A small network was shown many inputs. Here are its activations along a few directions, one row for each input.
Each table varies a few parts of the input and shows all the possible inputs, shuffled.
Descriptions start from the smaller parts, as in this example, which fits no table here: one of 3 separate values, together with either a single point or one of 9 places around a ring or (one of 6 places along a line, together with one of 8 places around a ring).
Shared parts are said once, and a part with two or three values counts as separate values.

Table:
row 1: [-40  39  49   0 -50 -64 -46 -24 -22   8  -3  -2 -53 -21 -14]
row 2: [  9  -7 -20   0   2   8 -12  33 -17  -5 -11   0  24  -5  -2]
row 3: [ 11 -50  -7  10  -3  24  41  22  20  24  20  -6  27  60   9]
row 4: [-14  28  15 -16 -29 -33 -43  -5 -19 -15 -34   2 -15 -18 -32]
row 5: [  5 -24  -3  21  -7  31  33  32  -1  16  14  -5  20  19   7]
row 6: [-15   0   0  22  -6  14   9  34 -19  10  15   8  17  -3   6]
row 7: [  9   4 -17   3  74  58  67 -96  50 -13  29  25 -17 -22  58]
row 8: [ 33   3 -26 -11 108  35  53 -83  60 -28  -5   4 -16 -19  43]
row 9: [-26  30  33 -21 -45 -68 -61 -31 -14 -16 -36 -10 -27 -27 -36]
row 10: [-17  16  12  12 -14  -2 -14  28 -19  15  23  11   7 -12 -10]
row 11: [ 39 -54 -35 -12   9  11  21  28  20   1   2 -21  25  59   3]
row 12: [-32  38  32   5 -36 -30 -24   2 -23   5  -1  11 -34 -15 -13]
row 13: [ 31 -31 -26  -3   3  22  13  35   0  -2  -8 -17  21  17   0]
row 14: [  6   8  -5 -11  -7  -5 -36  25 -16  -2  -6   2  20 -13 -19]
- Describe the family of inputs behind these rows. => one of 2 separate values, together with either a single point or one of 6 places along a line
- Changing only the choice among 2 separate values turns row 2 into row 6. The same change can be made to row 9. Which row results? => row 1
- Change only the choice among 2 separate values in row 13. List by row number the other rows that result. => row 5

Table:
row 15: [-61  50  66   4 -74 -74 -48 -18 -30   8 -12   5 -56 -15 -32]
row 16: [  0  37  -6 -15  46  12   3 -68  19 -26  -2  23 -23 -42  14]
row 17: [-13  36   6  -4  10   0  -8 -56  -5 -25 -21  11 -31 -56  14]
row 18: [ 37 -45 -35 -18  15  36  22   4  22 -12 -23  -7  39  35  -3]
row 19: [  5 -24 -11  -4 -38 -20 -42  73 -30   9  -7 -13  46  20 -32]
row 20: [-33 -18  12  75   1  90  98  43  -6  62 101  36  22  24  57]
row 21: [-41  40  45  -3 -43 -41 -41 -48 -14   0  -3   8 -33 -39 -16]
row 22: [ 19  27  -9 -10 104  -2  20 -69  48 -17   9   6 -32 -26  35]
row 23: [ 27 -36 -25  -4  -6  23  11  34  -2 -14 -37 -21  41  12 -16]
row 24: [  3  -2   3  -2 -60 -45 -64 118 -53  22  -2 -19  16  26 -46]
row 25: [ 58 -66 -46 -20  45  21  46 -15  51  -9  -3 -29  12  60  24]
- Describe the family of inputs behind these rows. => either a single point or (one of 2 separate values, together with one of 5 places along a line)

Table:
row 26: [ 15 -17 -13  13  23  46  29  23  12  20  37  12  35  18   9]
row 27: [ -3  21  -4 -18  42  12  19 -90  31 -26 -15  21 -32 -21  17]
row 28: [  26   11  -21  -21   98   17   27 -121   57  -44  -24    1  -27  -44
   32]
row 29: [-42  31  43   3 -57 -61 -58  38 -41  17 -18  -1 -16 -18 -41]
row 30: [ 15 -32 -19   9  14  56  38  23  11  14  27   6  42  11  10]
row 31: [  9   8 -19  25  49  51  45   9   7   4  26  16   5  -8  37]
row 32: [ 20 -52 -30  14  11  31  25  52   2  23  30  -3  49  54  17]
row 33: [-26  37  37   0 -17 -34 -17 -46  -1   8  14   8 -58 -27  10]
row 34: [-38  27  45   7 -68 -48 -56  31 -41  10 -30  -2  -4 -15 -38]
row 35: [ 48 -77 -37   3   0  30  32  88   8  19   4 -31  51  92  -9]
row 36: [-45  37  41  10 -41 -48 -26  -8 -19   5  14   6 -33 -19 -18]
row 37: [ 24 -66 -39  10   0  39  37  52   4  17  19 -10  56  45  20]
row 38: [ 10  -7 -25  21  43  61  55   8   3  -2  18  12  11 -14  36]
row 39: [-27  31  34   4 -24 -19 -14 -53  -6   5   4   6 -48 -25   8]
row 40: [ -2  32   2 -21  47  -2  16 -85  37 -22  -6  22 -40 -21  23]
row 41: [  27   24  -13  -26  102    3   24 -116   63  -41  -15    0  -33  -42
   39]
row 42: [-44  33  39  13 -50 -34 -23 -15 -22   0   3   4 -22 -16 -18]
row 43: [  -8   23   15  -21  -85  -62 -100   58  -57  -14  -46  -15    9  -14
  -61]
row 44: [ 56 -90 -48   1 -14  37  46  87  12  13  -8 -37  57  81  -6]
row 45: [ -16   27   11  -26  -73  -75 -102   64  -59   -4  -34  -15   -3  -18
  -66]
- Changing only one part turns row 31 into row 38. The same change can be made to row 29. Which row results? => row 34
- Describe the family of inputs behind these rows. => one of 2 separate values, together with either one of 4 places along a line or one of 6 places along a line
- Change only the choice among 2 separate values in row 27. List by row number the other rows that result. => row 40
